A small network was shown many inputs. Here are its activations along a few directions, one row for each input.
In each table, some parts of the input vary, and every possible input appears once, in random order.
Descriptions start from the smaller parts, as in this example, which fits no table here: one of 6 places along a line, together with either a single point or one of 9 places along a line or (one of 3 separate values, together with one of 5 places around a ring).
Shared parts are said once, and a part with two or three values counts as separate values.
In the rows, 128 means zero.

Other details of the inputs vary at random and push rows far along two fixed directions, the same in every table; ignore that.

A family of inputs:
R1: [142  89 110 140 146 139 172 106  96 139 127]
R2: [177 171 110 143 144  65 130  79 125 123 115]
R3: [ 91 186 152 102 114 162  60 179 184 139 128]
R4: [140 107 104 119 135 115 155 122 116 124 136]
R5: [103  41 165 135 153 223 195 145  40 114 127]
R6: [164 148  97 128 141  67 128 108 137 117 118]
R7: [118  76 131 140 106 176 169 124 132 144 135]
R8: [153 179 107 126 127  79  99 110 168 137 121]
R9: [108 174 140 118 118  71  82 115 150 130 118]
R10: [117 123 131 143  97 165 124 124 181 151 134]
R11: [125  29 122 142 107 177 215 126  83 115 147]
R12: [140 212 140 121 148  92  73 136 137 111 108]
R13: [108 123 124 118 114 165 120 137 173 170 148]
R14: [133 105 109 138 125 138 150 124 138 141 127]
R15: [108 151 111 110  92 131  96 163 215 160 139]
R16: [141  66 115 147 132 147 193 109  85 132 125]
R17: [171 155 105 151 128  70 135  96 134 117 108]
R18: [151 187 125 122 172  99  96 122  82 102 103]
R19: [128  78 142 128 140 108 142  92  37 132 126]
R20: [123  83 114 134  95 144 167 135 134 119 151]
R21: [131  41 123 140 123 164 211 122  85 129 135]
R22: [154 218 143 130 153  67  70 128 139 102 111]
R23: [159  75 112 159 140 124 202  94  70 122 116]
R24: [ 59  92 171 109 101 248 120 192 151 145 141]
R25: [189 164 132 153 187  64 145  82  36  63  80]
R26: [ 65  99 166 102 114 235 112 191 146 149 144]
R27: [145 202 147 126 151  84  74 136 146 107 113]
R28: [108 136 125 131  78 151 104 153 216 157 135]
R29: [114 151 121 111  81 125  96 158 221 149 140]
R30: [123 127 130 130 157  79 132  86  69 114 111]
R31: [ 91 127 124  94  81 160 103 172 212 156 158]
R32: [164 128 107 153 152 108 150  81 106 125 116]
R33: [ 90 103 135 124  93 201 124 147 188 174 150]
R34: [121  83 116 128 102 150 166 141 134 129 150]
R35: [164 127  99 127 143  80 151 101 108 104 123]
R36: [159  86 122 165 140 137 189  77  78 120 118]
R37: [168 204 107 143 132  63  91  92 173 133 114]
R38: [143 169 107 112 114  79  99 133 183 135 129]
R39: [175 133 143 151 195  88 162  94  25  80 102]
R40: [122  69 140 139 160 112 187  81  15 112 115]
R41: [ 44  53 162  98  84 214 100 166 139 183 162]
R42: [ 91  12 161 146 132 179 216 102  29 117 126]
R43: [110 231 138  97 132 118  19 172 206 132 122]
R44: [169 187 104 137 133  58 108  97 156 128 112]
R45: [151 197 108 124 128  81  81 109 188 143 126]
R46: [145 180 106 132 134  98  92 110 176 151 125]
R47: [177 190 133 138 184  58 111 101  64  89 103]
R48: [ 75 180 166 102 104 176  50 197 213 157 151]
R49: [159 159 137 139 182  99 123 112  63  95 111]
R50: [130 138 104 113 122 108 117 140 168 145 137]
R51: [164 112 111 135 128  89 169  99 101  99 123]
R52: [180 125 107 143 135  68 168  87  95  88 114]
R53: [163 190 145 143 164  73 100 115 107  90 105]
R54: [124 137 113 124 118 137 114 131 177 151 134]
R55: [103 103 121 126  74 159 134 158 185 134 158]
R56: [154 175 104 129 100  68 102 125 184 111 130]
R57: [164 112 102 148 138  90 174 102  99 118 112]
R58: [165  89 108 139 139 100 195  96  71 101 123]
R59: [123 191 142 113 141 122  76 148 137 120 115]
R60: [ 99  25 119 127 107 205 196 147 109 133 159]
R61: [ 95  65 169 132 135 219 163 157  90 116 127]
R62: [135 120 115 140 103 124 142 131 163 131 123]
R63: [ 61   8 173 119  90 219 159 143  82 164 154]
R64: [ 95 127 109 103  91 151 102 173 204 155 163]
R65: [ 84 127 109 102  82 159  98 180 216 159 171]
R66: [140 183 121 112 140  36  54  98 108 138 119]
R67: [159 186  91 122 116  47  97 121 168 112 136]
R68: [105 102 141 132  90 184 137 134 178 157 145]
R69: [169 134  96 133 136  67 149 103 106 101 128]
R70: [119  93 108 130 118 151 152 140 148 144 133]
R71: [130 135 151 134 149 143 133 130  87 103 110]
R72: [ 92 121 150 113 139 196 117 164 106 135 133]
R73: [135 171  95 119 123  86  96 139 188 150 127]
R74: [ 63 119 160  96  78 157  61 161 175 179 153]
R75: [102  55 156 134 155 224 182 142  40 114 126]
R76: [144 216 127 115 159  93  63 134 130 103 102]
R77: [ 93 114 136 117 143 117 126 112  89 138 127]
R78: [125  73 151 137 178 178 174 130  29 113 128]
R79: [125 134 137 132 148  72 133  89  75 115 112]
R80: [152 138 147 147 165 118 145 111  64  85  98]
R81: [104  61 157 133 161 209 174 146  41 127 140]
R82: [179 125 117 157 148  88 171  66  83 111 113]
R83: [122 128 108 124  93 120 129 146 170 131 153]
R84: [144 199 111 119  94  67  71 137 227 132 124]
R85: [101 141 152 112  96 106  64 131 155 150 134]
R86: [102  55 139 140  93 207 175 136 144 151 141]
R87: [193 119  97 161 152  57 185  75  70  93  98]
R88: [ 89  98 119 119  99 186 127 165 188 178 150]
R89: [185 130 111 150 163  75 170  63  67 111 112]
R90: [124 185 136 110 155 126  73 151 132 122 119]
R91: [ 86 125 155 107 122 202 107 174 132 137 131]
R92: [ 36 131 172  89  93 250  57 227 228 176 166]
R93: [166 209 135 130 166  62  82 116 116  88  95]
R94: [101 125 169 126 129 177 111 165 147 125 132]
R95: [131 168  94 116 104  89  91 141 195 126 148]
R96: [127  67 158 139 169 179 183 127  30 107 125]
Description of these inputs: one of 6 places along a line, together with either one of 2 separate values or one of 5 places around a ring or one of 9 places along a line.
The inputs of R9 and R30 match in every part but the place on the line of 6. If R24 is changed in the same way as R9 into R30, which row does it become?
> R76
The inputs of R63 and R19 match in every part but the place on the line of 6. If R71 is changed in the same way as R63 into R19, which row does it become?
> R59
Change only the place on the line of 6 in R14. List by row number the other rows that result.
> R16, R17, R23, R28, R88
Change only the place on the ring of 5 in R53. List by row number the other rows that result.
> R25, R61, R80, R94
Change only the place on the line of 6 in R1. List by row number the other rows that result.
> R7, R8, R44, R54, R86
Change only the choice among 2 separate values in R40. List by row number the other rows that result.
> R19
Change only the choice among 2 separate values in R66. List by row number the other rows that result.
> R77
Change only the place on the ring of 5 in R18. List by row number the other rows that result.
> R72, R78, R81, R90

A family of inputs:
R97: [135  90 135 145 164  98 158  83  48 122 121]
R98: [103 103  96 123 115 168 158 157 142 122 133]
R99: [124  90  94 118 111 186 143 178 145 144 148]
R100: [138  83 136 146 172 106 173  75  33 122 131]
R101: [141 198 100  99 145  93  71 148 128 128 108]
R102: [123 176 133 113 113  76  53 122 147 119 142]
R103: [109 205 121 102 149  82  87 138 142  94 100]
R104: [122 121 142 156 102 191 131 148 183 138 134]
R105: [135  98 123 152 184 106 184  74  28 132 124]
R106: [104  88 118 137 100 230 137 150 177 167 136]
R107: [ 99  67 135 108  65 176 135 157 161 138 151]
R108: [121 179 134 117  93  67  51 139 133 118 119]
R109: [112 196 127 119 136  80  68 115 157 153 148]
R110: [157 107 111 116 170 140 140 134  47 119 115]
R111: [102  64 135 116  95 159 156 141 156 156 134]
R112: [ 82  76 137 112  66 173 138 169 176 171 136]
R113: [ 85  55 139 112  61 184 151 167 152 155 140]
R114: [ 70  63 138 116  77 192 151 177 181 186 132]
R115: [113 216 134 104 153  87  89 144 148  84 100]
R116: [ 92  62 134 117  94 181 162 140 161 165 153]
R117: [ 92  82 132 104  65 183 128 155 176 144 166]
R118: [142 112 126 141 163  97 156  76  36 112 142]
R119: [103  88 116 136 102 232 139 154 178 169 137]
R120: [ 88  98 123 130 124 189 186 162 141  99 131]
R121: [126  79 135 150 176 116 180  83  43 136 122]
R122: [125 199 108 102 149  87  80 139 133 108 104]
R123: [143 165 114 119 121  59 103 119 188 150 106]
R124: [111  94 139 152 104 213 145 144 172 143 136]
R125: [158 203 120 119 153 112  69 110 145 141  93]
R126: [ 94 101 135 131 121 190 174 177 163 102 143]
R127: [149 212 162 134 130 112  78 129 156 124 105]
R128: [128 178 132 118 134  70  66 105 144 132 142]
R129: [104  80 129 111  80 178 141 140 158 138 170]
R130: [131 190 101 121 123  78 114 114 188 160 137]
R131: [178 125 120 147 179 128 154  70  38 111  86]
R132: [118 178 127 127 132  60  75 130 143 146  95]
R133: [ 98  92 123 121 102 173 164 131 155 167 167]
R134: [152  74 135 154 176  76 171  71  14 104  99]
R135: [138  97 134 145 136  82 142 101  36 103 104]
R136: [178 180 103 132 138  92  91 164 186 117 147]
R137: [138  73 136 149 174  96 173  87  37 122  95]
R138: [ 84  88 150 127 102 229 157 210 195 130 169]
R139: [150 218 166 135 124 108  80 136 152 123 108]
R140: [101  69 134 109  81 162 138 146 166 146 142]
R141: [146 210 152 115 164  86  93 152 142  90 121]
R142: [162 204 130 162 121 101  97 129 186 120 114]
R143: [158 190 111 151 128 105  92 106 191 122 114]
R144: [ 95  66 135 113  52 178 141 163 144 138 143]
R145: [174 129 127 148 183 109 164  62  31  93  80]
R146: [ 93 109 107 122 118 163 164 157 150 110 129]
R147: [146 170 110 110 106  68  91 110 187 128 133]
R148: [117 173 132 125 118  59  66 132 137 138 104]
R149: [ 89  92 126 111  84 188 148 140 168 162 179]
R150: [145 186 103 115  97  84  97 115 173 126 158]
R151: [168 110 152 154 167 145 166  82  46 101  94]
R152: [142 177 107 121 128  67 110 111 188 156 126]
R153: [165 105 161 133 187 136 172 133  45  88 126]
R154: [163 205 133 161 115  99 102 136 177 118 116]
R155: [149 190 102 144 124 107  94 113 192 128 110]
R156: [156 130 147 142 198  98 191 103  27  52  97]
R157: [150 208 157 131 133 112  72 121 161 122 104]
R158: [100  72 131 115  91 177 154 133 157 150 165]
R159: [141  85 131 152 182  93 177  75  32 124 105]
R160: [143  89 135 141 135 177 165 174 141 112 157]
R161: [126  74 145 132 126 122 137 108  51 102 127]
R162: [122 194 126 114 118  84  61 118 141 127 159]
R163: [176 111 143 129 183 132 153 137  50 107 130]
R164: [174 108 140 154 183 128 178  61  26  89  90]
R165: [ 93  65 133 118  98 184 166 137 159 166 161]
R166: [101  70 126 125 117 164 172 130 152 167 137]
R167: [ 92  94  94 112  92 207 138 189 165 155 148]
R168: [124 168 135 118 123  62  56 122 146 126 119]
R169: [137  78 139 139 147 121 159  88  32 101 146]
R170: [154  85 131 150 170  82 163  68  17  97 120]
R171: [175 177  86 126 138  90  86 156 178 122 137]
R172: [159 194 119  98 154 103  57 160 149 132 127]
Describe the family of inputs behind these rows.
> one of 2 separate values, together with either one of 8 places along a line or one of 10 places around a ring or (one of 4 places along a line, together with one of 5 places along a line)
Change only the place on the line of 4 in R118. List by row number the other rows that result.
> R105, R109, R162
Change only the place on the line of 4 in R149. List by row number the other rows that result.
> R130, R133, R150

A family of inputs:
R173: [114 190 142 120 106 120  58 173 195 124 133]
R174: [ 94 143 151 118 110 181  87 177 197 148 131]
R175: [133 100 131 140 130 104 141 107  62 110 122]
R176: [ 96 166 115 100 117 102  73 144 163 141 143]
R177: [101 155 127 107 117 118  77 139 168 153 123]
R178: [136 167 126 108 120  65  88 122 126 120 127]
R179: [172 121  86 153 141 112 182 107 107 104 106]
R180: [ 96  90 158 134  99 185 136 127 116 158 137]
R181: [ 89  74 124 121 132 161 150 130  91 139 139]
R182: [133 202 121 105 144  91  83 153 166 112 140]
R183: [114 160 144 116 105 126  86 124 159 159 125]
R184: [174 193  82 128 123  81 111 130 187 122 105]
R185: [143 108 139 155 146 135 152 126  79 100 113]
R186: [ 93  74 140 127  91 160 149 131 158 149 157]
R187: [115  90 110 140 101 191 178 147 154 133 132]
R188: [145 150 120 124 134  62 105 107  96 113 113]
R189: [118  99 119 132 155 127 148  96  76 125 121]
R190: [ 79  91 139  94 100 166 127 163 129 152 153]
R191: [186 170  92 131 139  58  80 101 142 139 156]
R192: [118 104 129 128 154 157 156 146  95 110 139]
R193: [122 188 123 116 130  98  82 109 156 153 130]
R194: [156 174 134 118 142  83 109 136 124 100 120]
R195: [131  99 119 128 145 104 148 110  65 123 113]
R196: [135 111 123 139 169 137 158 126  82 105 123]
R197: [140 164 104 130 114  65  98 122 196 153 134]
R198: [156 120 145 156 156 138 153 105  81 105 110]
R199: [122 160 131  97  84 147  88 162 221 115 137]
R200: [125  51 116 130 114 151 170 136 132 166 142]
R201: [130 196 135 113 121  96  65 164 184 121 125]
R202: [139 122 115 122 145  79 137 109  69 115 117]
R203: [104  88 146 122 119 174 153 123 102 161 132]
R204: [159 196 143 148 139 100  98 117 141 118 112]
R205: [ 94  75 145 122  89 160 144 130 153 143 159]
R206: [137 167 129 136 128  77  82 103 127 124 108]
R207: [157 126 141 143 147 109 154 122  72  87 122]
R208: [185 114  82 141 143 112 179 115 105 112 102]
R209: [159 141 131 149 175 128 161  99  79 114 119]
R210: [ 88 131 154 107 116 208 102 177 197 162 141]
R211: [139 164 113 122 157  82 107  83 112 128 115]
R212: [150 118 117 152 132  64 162  79 101 116 130]
R213: [169 156  98 134 131  47 118 105 159 142 119]
R214: [ 89  82 153 127 105 187 129 125 121 151 133]
R215: [111  90 128 133  99 189 172 145 148 116 141]
R216: [160 146 104 152 130  95 169 102 116  92 118]
R217: [ 98  92 140 121  85 203 154 159 171 123 150]
R218: [150 118 132 122 160 118 166 134  73  98 126]
R219: [113 180 140 115 113 129  65 174 200 136 125]
R220: [121  74 126 149 118 127 185 102 113 140 143]
R221: [144 119 131 141 174 150 160 108  87 115 121]
R222: [148 113 128 137 165 123 159 128  78 104 111]
R223: [105  99 145 102  84 143 110 137 183 137 152]
R224: [158 141 136 160 155 112 133 111  93  99 104]
R225: [167  97  90 138 135 190 153 132 103 125 156]
R226: [116  90 115 146 107 185 187 137 139 124 136]
R227: [157 164 124 138 167  97 121 121 115 108 103]
R228: [139 115 146 138 150 164 163 127  99 131 123]
R229: [ 82  93 143 106 111 186 124 139 142 166 135]
R230: [113 179 115  99 125  79  78 134 152 132 145]
R231: [ 97  75 143 134 109 160 136 133  95 136 131]
R232: [121  87 142 127 132 148 147 100  85 136 116]
R233: [142 108 129 138 148 102 141  89  68 116 103]
R234: [105 193 133  98 115 123  59 187 211 139 137]
R235: [157 187 136 131 149  98  92 119 150 118 106]
R236: [146 136 121 132 139  73 116 103  85 115 106]
R237: [145 123 131 132 132  82 134 102  67 104 125]
R238: [ 82 101 141 124 133 214 133 167 154 145 144]
R239: [ 98 120 163 126 109 205 121 165 167 156 138]
R240: [ 93  73 130 133  93 162 158 138 166 167 152]
Describe the family of inputs behind these rows.
> one of 2 separate values, together with either a single point or one of 9 places along a line or (one of 4 places along a line, together with one of 6 places along a line)
The inputs of R183 and R239 match in every part but the choice among 2 separate values. If R202 is changed in the same way as R183 into R239, which row does it become?
> R234
The inputs of R192 and R176 match in every part but the choice among 2 separate values. If R209 is changed in the same way as R192 into R176, which row does it become?
> R193
Change only the place on the line of 9 in R199. List by row number the other rows that result.
> R179, R184, R187, R208, R215, R216, R217, R226
Change only the choice among 2 separate values in R199. List by row number the other rows that result.
> R223
